A small network was shown many inputs. Here are its activations along a few directions, one row for each input.
In each table, some parts of the input vary, and every possible input appears once, in random order.
A made-up example of a description, with smaller parts first: one of 2 separate values, together with either a single point or one of 11 places along a line or (one of 4 places along a line, together with one of 5 places around a ring).
Shared parts are said once, and a part with two or three values counts as separate values.

Rows:
row 1: 7 -37 4 25 22 -21 -1 30 -13 -37 -33 1
row 2: 0 -27 1 14 18 -41 -21 12 -13 -36 -12 21
row 3: -5 23 10 -26 -28 27 10 -15 10 32 12 -9
row 4: -21 27 -12 -19 -15 24 5 -6 8 23 21 -8
row 5: 11 -25 3 14 2 -22 -8 -18 10 -20 -38 4
row 6: -20 1 10 -12 -25 26 -11 -22 -12 23 14 -8
row 7: -12 2 13 -23 -32 19 4 -27 -14 32 1 -2
row 8: -20 0 3 -6 -33 26 -4 -15 1 37 -6 -8
row 9: -28 4 2 -13 -20 20 -13 -21 -15 21 11 -6
row 10: 9 -25 1 17 19 -35 -13 19 -21 -37 -18 -7
row 11: -16 23 -2 -23 -15 26 -4 -11 1 18 29 -9
row 12: -14 21 -14 -11 -26 29 9 0 15 32 16 -8
row 13: 30 1 -7 36 44 -21 15 31 8 -31 -16 -1
row 14: 4 -27 7 30 33 -44 -9 -1 -7 -17 -11 15
row 15: 35 8 -12 -2 17 -11 7 -3 33 -26 -16 3
row 16: -26 -1 -10 -1 -31 23 -3 -10 -2 35 0 -6
row 17: -9 19 6 -23 -20 32 -1 -12 3 19 30 -10
row 18: -33 6 -7 -9 -21 17 -7 -16 -8 26 4 -5
row 19: 3 -29 2 38 30 -38 0 11 -2 -26 -25 25
row 20: 8 -27 6 47 28 -28 2 16 -10 -26 -33 1
row 21: -9 20 -1 -17 -28 32 7 -5 17 35 10 -10
row 22: 30 4 -9 3 32 -27 -2 31 -4 -43 3 -8
row 23: -13 0 12 -18 -31 25 -2 -24 -16 26 13 -6
row 24: -3 17 8 -27 -25 31 7 -14 -2 23 30 -8
row 25: 26 1 -10 26 45 -30 12 25 17 -33 -8 26
row 26: 31 -9 -9 12 37 -14 11 46 3 -43 -13 0
row 27: 26 1 -5 17 48 -37 4 13 11 -25 9 14
row 28: -15 3 14 -17 -33 21 -1 -24 -5 34 -4 -7
row 29: -2 21 9 -32 -27 25 14 -17 1 30 18 -5
row 30: 24 2 -12 0 32 -32 -9 27 5 -44 10 22
Changing only one part turns row 27 into row 14. The same change can be made to row 4. Which row results?
> row 18
What do these inputs look like to the network?
> one of 2 separate values, together with either a single point or one of 6 places around a ring or one of 8 places around a ring
Which other rows does row 23 become when the choice among 2 separate values takes its other values? List them by row number.
> row 24

Rows:
row 31: 5 19 -14 8 20 1 9 15 16 -4 15 10
row 32: -1 -12 0 22 -1 -3 3 -6 9 4 -29 -6
row 33: -19 18 16 -19 -37 44 13 -28 -2 54 17 -12
row 34: 1 -12 7 -1 0 -21 -3 -11 -7 -2 -9 15
row 35: -11 0 -3 0 8 0 -8 12 -18 -12 12 -8
row 36: 20 6 -3 -4 1 4 10 18 5 -7 -5 -14
row 37: -2 -12 3 13 4 -20 -9 -25 2 3 -11 9
row 38: -12 -12 1 9 5 1 -8 11 -11 -8 6 6
row 39: 2 -13 2 9 -5 -4 8 8 0 -1 -28 -2
row 40: 6 -15 5 5 -5 7 0 6 -1 -10 -17 -4
row 41: -31 23 -7 -39 -51 41 -8 -26 4 44 22 -10
row 42: 19 18 -4 -8 18 -10 7 -7 26 -8 11 15
row 43: -16 -10 -5 26 9 -10 -6 -1 -2 7 -8 3
row 44: -15 -11 -3 12 6 -11 -1 14 -11 2 -5 9
row 45: 1 10 -7 1 10 -3 0 23 -6 -6 20 -4
row 46: 4 -14 10 -6 -1 -9 -11 -13 -7 -12 2 12
row 47: 22 14 -11 4 12 6 19 9 27 -6 -7 0
row 48: 7 -3 1 -4 -2 7 0 8 -9 -13 -10 -18
row 49: 4 -1 8 -15 3 -8 -12 -9 -15 -15 8 -4
row 50: 17 8 5 -16 6 -13 -3 1 1 -10 16 2
What do these inputs look like to the network?
> either one of 2 separate values or (one of 3 separate values, together with one of 6 places along a line)
Which of the alternatives is row 33?
> one of 2 separate values
Which other rows does row 48 become when the choice among 3 separate values takes its other values? List them by row number.
> row 35, row 49

Rows:
row 51: 17 6 -5 -19 30 -33 -15 30 -4 -44 29 12
row 52: -4 41 -8 -11 11 28 12 13 1 17 44 -23
row 53: -1 -36 4 48 15 -22 0 12 -1 2 -33 0
row 54: -30 -18 5 -10 -50 40 -11 9 -28 13 -23 -30
row 55: -13 -37 7 0 9 -44 -30 7 -32 -27 -3 9
row 56: -48 -6 -3 -12 -50 19 -25 -52 5 47 -4 8
row 57: -42 -13 13 15 -16 17 -11 -12 -31 28 4 -18
row 58: 34 8 -11 12 37 -13 10 12 21 -46 2 16
row 59: 24 21 -24 25 32 -15 28 26 31 -20 -27 10
row 60: 52 35 13 -42 -9 14 23 -22 27 2 10 -16
row 61: -1 41 2 -29 -9 31 24 -5 11 37 52 12
row 62: -11 49 -24 -37 -27 27 -1 -32 41 35 37 5
row 63: 33 10 -14 29 34 -12 18 39 32 -15 -2 4
row 64: 29 9 0 -5 40 -25 -9 24 -2 -44 20 12
row 65: -1 -39 4 31 16 -24 -9 -12 -11 -26 -30 12
row 66: 11 32 -20 -37 -23 51 15 36 6 3 20 -32
row 67: -40 -13 24 -2 -37 19 -1 -29 -21 48 7 14
row 68: 3 -27 35 -12 -37 3 -5 -48 -13 19 -37 -12
row 69: -7 -31 -5 40 15 -23 10 7 6 -2 -55 5
row 70: -5 -31 7 18 18 -36 -22 -4 -36 -25 -11 11
Changing only one part turns row 54 into row 66. The same change can be made to row 69. Which row results?
> row 59
What do these inputs look like to the network?
> one of 2 separate values, together with either a single point or one of 4 places along a line or one of 5 places along a line
Start at row 55 and move only the place on the line of 5, one step at a time. The first step leads to row 70. Which rows follow, in order?
> row 65, row 53, row 69

Rows:
row 71: -22 21 -3 -25 -26 42 -5 -7 -16 16 25 -25
row 72: 23 16 -25 -4 26 -27 -7 23 16 -32 18 12
row 73: 38 7 8 -3 52 -35 3 24 -7 -49 25 9
row 74: -2 -41 1 12 3 -26 -24 -6 -11 -33 -38 3
row 75: 43 14 -8 14 17 3 33 21 30 -9 -24 -14
row 76: 7 7 -22 22 35 -9 14 34 22 -23 -10 13
row 77: -18 8 5 -13 -31 36 -1 5 -6 32 21 -17
row 78: -8 21 9 -29 -35 26 1 -33 15 32 12 4
row 79: -24 -34 10 28 -3 -29 -11 -4 -29 6 -36 -4
row 80: -16 6 6 -34 -38 27 7 -13 -9 33 11 4
row 81: -3 -43 14 46 22 -29 -7 0 -20 -19 -25 19
row 82: -19 17 3 -14 -23 23 -2 -44 14 47 20 -3
What do these inputs look like to the network?
> either one of 3 separate values or one of 4 places along a line or one of 5 places along a line
Which other rows belong to the same alternative as row 73? List them by row number.
> row 72, row 75, row 76

Rows:
row 83: 6 -12 -9 2 25 -47 -18 -6 -16 -18 -6 8
row 84: -17 -28 -2 28 -5 -10 -4 22 -11 9 -28 -1
row 85: 31 14 -15 11 18 -22 2 27 -1 -31 17 8
row 86: 19 5 -5 5 37 -9 0 32 2 -40 26 11
row 87: 20 4 7 -1 44 -9 5 43 -6 -36 28 -3
row 88: -18 -5 18 -17 -28 10 5 -22 -19 25 10 -3
row 89: 5 -8 -7 17 11 -30 -12 13 -26 -32 5 20
row 90: -3 -13 18 12 33 -21 -17 30 -30 -35 16 2
row 91: -10 16 -15 33 18 0 25 3 32 16 -20 4
row 92: -2 26 -13 -15 -12 27 -11 -6 12 18 22 -18
row 93: -27 -15 0 38 13 -10 -4 -9 -2 16 -27 10
row 94: 42 -11 -2 -2 -3 5 16 18 17 -18 -32 -11
row 95: -15 -23 -3 14 -1 -1 1 1 -21 -7 -44 -12
row 96: -33 -3 -1 -26 -29 14 -10 -15 -2 11 12 8
row 97: 1 -34 4 34 11 -21 -7 -10 4 9 -21 22
row 98: 11 -12 9 -1 20 -42 -22 -1 -9 -28 -9 10
row 99: 24 9 -15 -7 30 -34 2 8 14 -27 2 8
row 100: -26 -3 7 -25 -30 15 -4 -17 -7 18 10 11
row 101: -17 -4 19 -22 -27 14 0 -18 -14 29 9 6
row 102: 4 23 9 -19 -17 23 20 -14 -1 33 17 -3
row 103: -28 -1 -5 -20 -25 17 -18 -15 -7 8 13 -6
row 104: -10 22 -9 -28 -20 30 -1 -5 14 17 16 8
row 105: -6 23 0 -27 -20 28 8 -8 12 23 15 11
row 106: 32 8 1 -14 29 -34 -4 12 20 -32 1 5
row 107: -9 28 -11 -19 -19 28 -6 -5 14 12 19 -4
row 108: 8 5 -18 6 4 14 27 18 11 -9 -39 -20
row 109: -25 1 -1 -12 -25 11 -21 -15 -6 10 17 -16
row 110: -22 -1 14 -12 -26 9 5 -22 -18 20 14 -17
row 111: 0 -15 3 16 29 -19 -21 18 -25 -35 15 15
row 112: 29 -3 1 18 18 3 20 -16 32 -18 -26 -4
row 113: 14 -35 12 8 -9 -9 -8 2 -17 -15 -38 -2
row 114: 2 26 14 -22 -18 24 14 -10 5 34 14 7
row 115: 4 26 8 -14 -12 23 16 -12 -1 31 19 -19
row 116: 1 29 -5 -9 -13 23 2 -12 7 20 22 -24
row 117: 9 -3 -16 24 1 8 18 41 19 12 -19 -10
row 118: 8 -29 16 27 11 -7 -7 -27 -3 -13 -32 4
row 119: 20 -8 -13 26 16 -13 21 2 39 7 -13 16
row 120: -19 2 6 -6 -26 11 -12 -19 -14 14 16 -23
What do these inputs look like to the network?
> one of 2 separate values, together with either one of 5 places along a line or one of 6 places around a ring or one of 8 places around a ring
Changing only the choice among 2 separate values turns row 110 into row 115. The same change can be made to row 97. Which row results?
> row 119
Which other rows does row 91 become when the place on the ring of 6 takes its other values? List them by row number.
> row 94, row 108, row 112, row 117, row 119
Which other rows does row 97 become when the place on the ring of 6 takes its other values? List them by row number.
> row 84, row 93, row 95, row 113, row 118
